A small network was shown many inputs. Here are its activations along a few directions, one row for each input.
In each table, some parts of the input vary, and every possible input appears once, in random order.
Descriptions start from the smaller parts, as in this example, which fits no table here: one of 5 places around a ring, together with either a single point or one of 11 places around a ring or (one of 3 separate values, together with one of 6 places along a line).
Shared parts are said once, and a part with two or three values counts as separate values.

Other details of the inputs vary at random and push rows far along two fixed directions, the same in every table; ignore that.

Table:
r1: [ 2.39  1.76  0.75  0.18  1.08  0.05  1.43 -1.84 -3.76 -2.21  0.32]
r2: [-3.17  0.52 -0.46 -2.89 -4.98  0.53 -3.59  3.39  3.01  5.02 -1.86]
r3: [ 3.52  0.49 -3.00 -3.43 -1.74  7.55 -8.11  5.34  2.60  4.86 -4.22]
r4: [-7.60 -0.97  3.82  1.24  0.40 -4.41  1.82 -1.72  1.25 -0.40  1.59]
r5: [ 2.51 -1.67 -2.39 -1.27  3.42 -1.37 -1.56  1.38 -1.40  1.10 -0.12]
r6: [-5.97 -1.75  1.71  0.24 -0.93  0.01 -2.94  1.97  4.49  3.20 -0.51]
r7: [ 3.65  1.27 -0.07  1.06  1.81  3.15  2.23 -2.57 -0.46 -2.24  1.03]
r8: [-2.22  0.80  0.78 -2.13 -0.80  1.90 -1.97 -0.58  1.71  1.45 -0.45]
r9: [ 2.35  1.60  0.97  0.35  1.13  0.25  1.23 -1.27 -3.43 -1.88  0.18]
r10: [ 1.17  1.70 -0.74 -0.94 -2.18 -0.65  1.86 -0.75 -1.01 -0.45  0.38]
r11: [-7.30 -1.17  4.39  2.65  0.27 -6.32  0.92  0.01 -1.15  0.20  0.79]
r12: [-1.16 -0.40 -0.34  0.35 -1.43 -2.46  1.06  0.40  0.26 -0.56  0.58]
r13: [ 8.16 -0.87 -7.72 -4.44  0.89  3.41 -3.50  3.06  1.50  1.70 -1.21]
r14: [ 7.26 -0.29 -3.45 -0.41  6.42  0.54  4.37 -3.83 -2.41 -4.76  2.04]
r15: [-0.87 -0.09 -0.63  0.23 -1.27 -2.51  1.25 -0.22 -0.05 -1.16  0.82]
r16: [-4.82 -1.26  0.55  1.05 -3.20 -2.54 -1.36  3.06  3.53  3.22 -0.23]
r17: [-4.36  0.47  3.08  1.05  0.00 -1.33  2.33 -2.05  0.18  0.13  1.34]
r18: [-6.04  0.38  5.06  2.64 -0.96 -4.66  0.87  0.09 -1.16  2.03  0.76]
r19: [ 5.52 -0.37 -3.50 -2.73  1.37  4.94 -4.65  1.61 -0.78 -0.84 -2.55]
r20: [ 4.48  2.01  1.96  3.96  4.07 -0.94  8.65 -7.35 -4.49 -6.83  3.53]
r21: [ 3.98  0.72 -3.99 -4.18 -3.78  5.71 -4.38  3.48  2.11  3.32 -2.56]
r22: [-1.68 -0.99 -0.05  1.14 -2.03 -2.23  0.21  0.88  1.42  0.63  0.41]
r23: [ 2.36 -0.19  0.10  1.67  3.26  0.54  4.02 -3.64 -1.68 -4.95  1.69]
r24: [ 6.16 -0.23 -2.19  1.06  2.71  3.16 -0.50  0.38 -1.78 -2.77 -1.04]
r25: [ 4.97  1.84 -0.56  2.16 -0.03 -0.81  6.14 -3.41 -3.44 -3.56  1.89]
r26: [-4.72  0.89  2.80  2.74 -3.05 -4.63  3.56 -0.14  0.59  1.81  1.27]
r27: [-0.54 -0.74  0.35 -0.57  1.56  0.98  0.25 -1.06  0.76 -1.78  0.43]
r28: [-5.88 -1.83 -0.27 -1.63 -4.56 -1.13 -4.78  4.74  4.45  5.25 -1.36]
r29: [-5.88  0.50  4.41  1.85 -0.88 -4.09  1.09  0.27 -1.43  1.88  0.44]
r30: [ 6.17  1.41 -2.34 -2.69  1.45  6.28 -0.85 -1.77 -0.40 -1.98 -0.70]
r31: [-4.53 -1.92  0.56 -1.42 -1.19  1.89 -4.86  2.32  4.76  3.63 -1.51]
r32: [-3.20 -0.94  2.76  3.30  1.52 -4.33  2.57 -1.11 -2.73 -1.93  0.85]
r33: [ 5.29 -0.68 -2.34 -0.21  1.63  3.53 -2.80  0.93 -1.04 -1.16 -1.99]
Description of these inputs: one of 3 separate values, together with either a single point or (one of 2 separate values, together with one of 5 places along a line).
The inputs of r5 and r13 match in every part but the choice among 3 separate values. If r3 is changed in the same way as r5 into r13, which row does it become?
Answer: r26
Which other rows agree with r6 in the choice among 3 separate values? List them by row number.
Answer: r4, r7, r8, r14, r17, r20, r23, r27, r30, r31
Which other rows does r9 become when the choice among 3 separate values takes its other values? List them by row number.
Answer: r2, r30
Which other rows does r24 become when the choice among 3 separate values takes its other values? List them by row number.
Answer: r6, r16

Table:
r34: [ 0.44 -1.64 -3.70 -3.26 -3.59  2.57 -7.97  6.79  3.53  5.60 -3.55]
r35: [ 0.35 -1.50 -3.65 -3.42 -3.46  2.46 -7.69  6.41  3.37  5.74 -3.44]
r36: [-9.38 -1.25  4.48  0.54  0.78 -3.64 -1.97  0.73  1.67  3.14  0.10]
r37: [ 6.26 -0.02 -1.19  0.84  4.87  3.96  0.67 -2.44 -2.85 -4.77 -0.14]
r38: [ 2.15 -0.77 -4.13 -4.04 -2.38  2.35 -6.26  4.90  2.18  4.63 -2.68]
r39: [-3.54  1.93  3.54  1.71 -2.03 -3.05  4.05 -2.30 -1.16 -0.26  1.61]
r40: [-4.83 -0.88  4.08  2.77  2.93 -3.26  1.61 -1.84 -1.21 -1.18  1.21]
r41: [-3.73  1.60  3.40  1.77 -2.30 -2.75  3.40 -1.71 -0.84  0.02  1.35]
r42: [-4.09 -0.92  1.22  1.41 -1.57 -5.67  0.61  1.64 -0.20  2.15  0.54]
r43: [-3.18 -0.53  1.57  2.29 -0.49 -6.96  3.17 -0.15 -1.87  0.18  1.70]
r44: [ 5.20 -1.24 -2.52 -0.30  5.82  3.58  2.28 -3.95  0.26 -5.43  1.34]
r45: [-5.05  1.20  3.60  1.44 -3.16 -2.37  1.81 -0.52  0.34  1.43  0.71]
r46: [ 4.76  1.30 -2.17 -0.37  0.20  2.99  4.17 -3.50  0.87 -3.59  1.64]
r47: [ 5.52  0.05 -1.07  0.22  4.86  3.47  0.53 -2.42 -2.71 -4.21  0.06]
r48: [ 5.63 -0.22 -1.00  0.98  4.53  3.78  0.15 -1.90 -2.42 -4.52 -0.27]
r49: [-3.05 -1.62 -0.49  1.28  0.04 -6.19  4.31 -0.73  1.73 -0.14  2.62]
r50: [ 3.36  2.36 -0.93 -1.55 -1.62  3.26  0.75 -1.07 -0.76 -0.57 -0.25]
r51: [ 4.52  1.88 -0.58  0.55 -1.31  3.30  1.65 -1.19 -1.43 -2.46 -0.16]
r52: [-0.11 -0.87 -3.62 -4.49 -3.17  1.65 -7.02  5.62  3.09  6.03 -2.84]
r53: [-5.31  1.15  3.89  2.08 -3.26 -2.74  2.19 -0.56  0.24  1.11  0.73]
r54: [ 4.09  0.01 -0.73 -0.43  4.31  3.27 -0.46 -1.79 -1.85 -2.88 -0.27]
Describe the family of inputs behind these rows.
Answer: one of 3 separate values, together with either a single point or one of 6 places along a line
Start at r50 and move only the place on the line of 6, one step at a time. The first step leads to r39. Which rows follow, in order?
Answer: r41, r45, r53, r51

Table:
r55: [-2.83 -1.17 -0.16 -0.07 -1.61 -3.32 -0.72  1.86  1.06  2.42  0.03]
r56: [-2.26 -0.85  0.35 -1.59  0.72  2.87 -3.12  0.61  2.91  1.20 -0.87]
r57: [-0.48  0.07  0.62 -1.54  0.47  4.19 -5.34  1.77  0.43  1.94 -2.42]
r58: [ 0.53  0.16  1.86  1.87  3.31  0.20  3.06 -3.67 -1.81 -3.75  1.42]
r59: [-1.34 -0.18  0.41  0.47 -1.31 -3.03 -1.23  2.27 -1.32  2.02 -0.62]
r60: [-4.35 -1.44 -0.72 -1.29 -2.12 -2.87 -1.68  2.54  3.68  4.03 -0.01]
r61: [-4.54 -0.51  3.12  4.35  0.26 -8.78  5.97 -1.76 -2.26 -1.45  2.89]
r62: [ 7.61  5.07 -1.44  0.63 -5.71  1.60  7.31 -3.23 -3.35 -3.31  1.51]
r63: [ 1.75  0.35  1.61  2.35  3.73  0.65  3.39 -3.68 -2.29 -4.56  1.33]
r64: [ 2.38 -0.27 -1.72 -3.28  0.58  7.49 -6.92  2.52  1.90  1.96 -3.22]
r65: [-7.69 -1.42  2.12  1.31 -1.85 -7.33  1.40  1.15  1.78  2.71  1.39]
r66: [ 3.13 -0.56 -3.35 -2.44 -1.36  2.32 -4.38  3.73  0.55  2.44 -2.21]
r67: [ 8.10  0.75 -2.69 -0.77  4.90  6.02  2.27 -4.10 -1.28 -5.64  0.77]
Describe the family of inputs behind these rows.
Answer: either a single point or (one of 2 separate values, together with one of 6 places along a line)
Start at r60 and move only the place on the line of 6, one step at a time. The first step leads to r65. Which rows follow, in order?
Answer: r55, r61, r66, r59
Which other rows does r60 become when the choice among 2 separate values takes its other values? List them by row number.
Answer: r67
